A small network was shown many inputs. Here are its activations along a few directions, one row for each input.
In each table, some parts of the input vary, and every possible input appears once, in random order.
A made-up example of a description, with smaller parts first: line(4) and (point or ring(11) or (values(3) and ring(5))).
Shared parts are said once, and a part with two or three values counts as separate values.

Other details of the inputs shift rows strongly along two fixed directions, in all tables alike. That doesn't count.

Table:
r1: [17  0  2 -1 -2 14 51  0 19 11 11]
r2: [ -3   8  -1  -2   3   2 -10  -3   1  -3  -4]
r3: [ 5  3  2 -1  4 -5 11 -7  0  5 -1]
r4: [ -5   5   2   9   5 -12  -4   9  -1   8  -8]
r5: [ -2  -4  -6  -6  -6   4 -10   7  -3  -3   5]
r6: [ -2   1  -7 -11  -5  13 -15  -3   1 -10   6]
r7: [ -3  -1   4   5   7 -15  -1  -4  -3  13  -8]
r8: [ 2 -2  0  3 -3 -4 -7  1 -6 -6 -4]
r9: [  3   0  -7 -11  -7  19  -1  -1   7  -8  10]
r10: [ -6   3   1   9   4 -11  -4  10  -1   9  -8]
r11: [-7 -3 -4 -6 -3  6 -9 -1 -1 -7  2]
r12: [ -2   0   1  -4  -6   0  -9  -4  -4 -13   3]
r13: [ 9  6  8 12 -1  4 42  5 16  6  2]
r14: [ -9   6   4   8   8 -10  -2   1   0   4 -11]
r15: [ -2  -4   4   8  10 -11  -4   0  -3  16  -5]
r16: [ 2 -3  0 -3 -9  8  5  0  3 -9  8]
r17: [ -1   3  -6 -11  -4  12 -14  -4   0 -11   5]
r18: [ 0 -2 -1 -5  2 -6 -5 -8 -5  2  0]
r19: [  3  -4 -10 -16 -11  24  -3  -1   7 -10  14]
r20: [  3  -5  -2  -7   2   3 -10  -6  -7  -2   8]
r21: [  0   3   5  13   4 -15  -2   2  -5   3 -13]
r22: [ 0 -6 -1  3 -6 -2 -7  3 -5 -2 -3]
r23: [  4  -3  -1  -7   3   3 -10  -8  -8  -3   7]
r24: [-5 -1  0  3  1  3  9  4  6  4 -2]
r25: [ -8  -2   6  12   0 -12  -2   4   0   7  -9]
r26: [  1   5   5  12   5 -15  -2   1  -6   1 -13]
r27: [ -5   7   8  11   4 -15  -1   0  -2   1 -11]
r28: [-8  0 -1 -1  1  0 -7  0 -1 -4 -3]
r29: [ -4   7   2   8   6 -12  -4   8  -2   6  -8]
r30: [ 1 -4 -1  3 -5 -3 -7  2 -6 -4 -3]
r31: [  0 -10   0  -2   2   0  -8  -1  -4   8   4]
r32: [12 13  3  8  4  5 39  9 14  6  2]
r33: [-2 -9 -1 -5 -2 -4 -6 -4 -3  6  1]
r34: [ 10  -9  -6 -17  -6  19  -1  -7  -2 -10  20]
r35: [  0   4  -2  -7  -1  11   6  -3   2 -12   5]
Description of these inputs: line(5) and (values(2) or ring(5)).
Q: Changing only the line(5) part turns r19 into r2. The same change can be made to r31. Which row results?
A: r23
Q: Which other rows does r27 become when the line(5) part takes its other values? List them by row number.
A: r12, r13, r16, r25
Q: Which other rows does r20 become when the values(2) part takes its other values? List them by row number.
A: r18

Table:
r36: [ -5  -7   1   0  -4 -11  -2   1  -2  -2  -1]
r37: [ 1  1  4 -3 11 -3 -7 -6 -3  5  2]
r38: [ 9 -2  4  5  2  4 51  4 14 22  6]
r39: [  6  -3   2   1   4  -2 -10  -1  -2   9   3]
r40: [ 23  -7 -12 -30 -29  40   3  -6  -2 -40  30]
r41: [-3  1  2  1 -5 -7 -2  7 -7 -6 -5]
r42: [-1  1 -5  3  2 -5 -5  8 -7 -2  1]
r43: [15 14  3 11 11  7 46  4 13  5  1]
r44: [ 2 -6  1  3 -5 -8 -5 -4 -1 -2 -4]
r45: [ 2 -8  0  0 -2 -4 -5 -7 -5 10  0]
r46: [-7  5 -5 -3  1  2 -9 10  5  2 -6]
r47: [-3 -1  3 -1  2 -8 -2 -9 -2 -6 -5]
r48: [ -7  -1  -7  -4   6   8 -11   2   8  12  -7]
r49: [ -3  -4   2  -4   6  -4  -3 -12  -6   5  -1]
r50: [-13  10   1   3  -1   1  -7  -5   6  -4  -4]
r51: [-9 -8  4 12 -4  6 -7  5  1 -3 -5]
r52: [-2 -5  2 -2  5 -5 -8  4 -3  8  7]
r53: [  0   6   6   1   2  -5  -3  -2  -6 -10  -7]
r54: [-10  12  -1   2  -3  -1  -7   6   4  -4  -3]
r55: [ 6  3 -4  6  1 -3 -7  2 -6 -1 -3]
Q: What is each input in this table made of?
A: point or line(4) or (values(3) and ring(5))
Q: What sort of input is r51?
A: point

Table:
r56: [-3  1  4  7  1 -7  0  4  0  0 -5]
r57: [ 2  7  3  3  5 -1 12  4  7  7 -3]
r58: [  0   1  -6 -16  -5   0 -20 -10 -16 -21   8]
r59: [ 5  2  3 10 -2  0 15  6  4  1 -3]
r60: [ 19   1  -3  -8 -11  26  39   3  15  -8  16]
r61: [-10   6   4   4   5  -9 -10   0  -2   1 -10]
r62: [ -1  -2  -8 -12  -6   7 -27  -3  -9 -16   4]
r63: [ -2   0   5   6  11 -12  -4  -5  -3  13  -7]
r64: [ -8   0   4  10   5 -20 -17   6  -7   8 -12]
r65: [11  0  2  1 10  6 33 -1 11 15  5]
r66: [ -7   6   4  12   7 -11  -9   2  -2   2 -14]
r67: [-7  2  5  7  1 -9  1  3  0  3 -8]
r68: [  0 -10  -7 -19  -2   8 -23 -11 -11  -9  11]
r69: [ 18 -10  -5 -17 -11  24  24  -7   6  -9  23]
r70: [ -7   6   2   8   6 -10  -6   0   1   4 -13]
r71: [ 1  2  3  7  0  5 27  5 12  9  0]
r72: [  8   0  -7 -16  -8  19   0  -1   2 -15  17]
r73: [ -1   4   4   8   4 -20   1  -1 -11   1  -8]
r74: [  2  -9  -9 -14 -10  12 -14   0  -4  -9  13]
r75: [ 17  -9  -4 -16 -13  24  20  -8   4 -12  23]
r76: [13 13  7 13  6  8 51  9 21 11  3]
r77: [ -7   7   4   8   5  -6  -3   1   1   1 -12]
r78: [-12  -3   2  10   4 -15 -16   3  -6   8 -11]
r79: [ 1  1  5  5  5 -7 -3 -7 -2  6 -3]
r80: [ -3  -6  -5  -8  -9   5 -22  -2  -9 -19   3]
r81: [ -1  -5  -6 -15 -11   8 -11  -3  -3 -15  10]
r82: [  0  -8  -8 -15 -10  12 -13  -1  -4  -8  11]
r83: [-4 -2  1  9  1 -7 -2  6 -1  9 -5]
r84: [ 2  6  1  4  4  5 23  2 14 10  0]
r85: [ 7 -7  2  0  5  0 19 -1  3 12  4]
r86: [ -7  -5  -4  -9 -10   4 -23  -3 -10 -18   1]
r87: [ 1  3  5 11  1 -6 12  8  3  6 -3]
r88: [ -9   2   0   7   9 -13 -19   3  -4  12 -10]
r89: [-4  3  0  5  5 -1  1  2  3  5 -3]
r90: [  0  -3  -8 -14  -7  15 -15  -2  -4 -12  13]
r91: [-5  3 -1  2  5 -4 -6  2  1 10 -5]
r92: [ 8  2  4  3  5  2 18 -5  6  8  3]
r93: [  3   0  -7 -14  -7  13 -12  -3  -3 -14   7]
r94: [ -5  -8   4   5   8 -18 -12  -3  -9  14  -9]
r95: [ 8 -2  6  8  0 -3 17 -3  4  8  0]
r96: [  5  -4  -6 -12 -13  15   2  -3   2 -17  10]
r97: [-12  -2   2   8   4 -17 -14   1  -3  12 -12]
r98: [-1  7  3  6  5  4 22  3 12  9 -2]
r99: [-1  1  2  3  1 -7  0  4  0  5 -4]
r100: [ -5  -2  -5 -13  -5   6 -26  -4  -9 -19   6]
r101: [ -4   0   2  10   2 -14 -13   5  -6   4 -12]
r102: [ 1  7  2  2  3  1 14  1 10  3 -1]
r103: [ -5   7   4  12   6 -11  -9   4  -3   4 -13]
Q: Changing only one part turns r72 into r64. The same change can be made to r58. Which row results?
A: r73
Q: What is each input in this table made of?
A: values(2) and (point or line(5) or (values(3) and ring(6)))
Q: Which other rows does r92 become when the line(5) part takes its other values? List them by row number.
A: r63, r65, r68, r79
Q: Which other rows does r95 become when the line(5) part takes its other values? List them by row number.
A: r69, r75, r85, r94
Q: Which other rows does r67 become when the values(2) part takes its other values? List them by row number.
A: r61
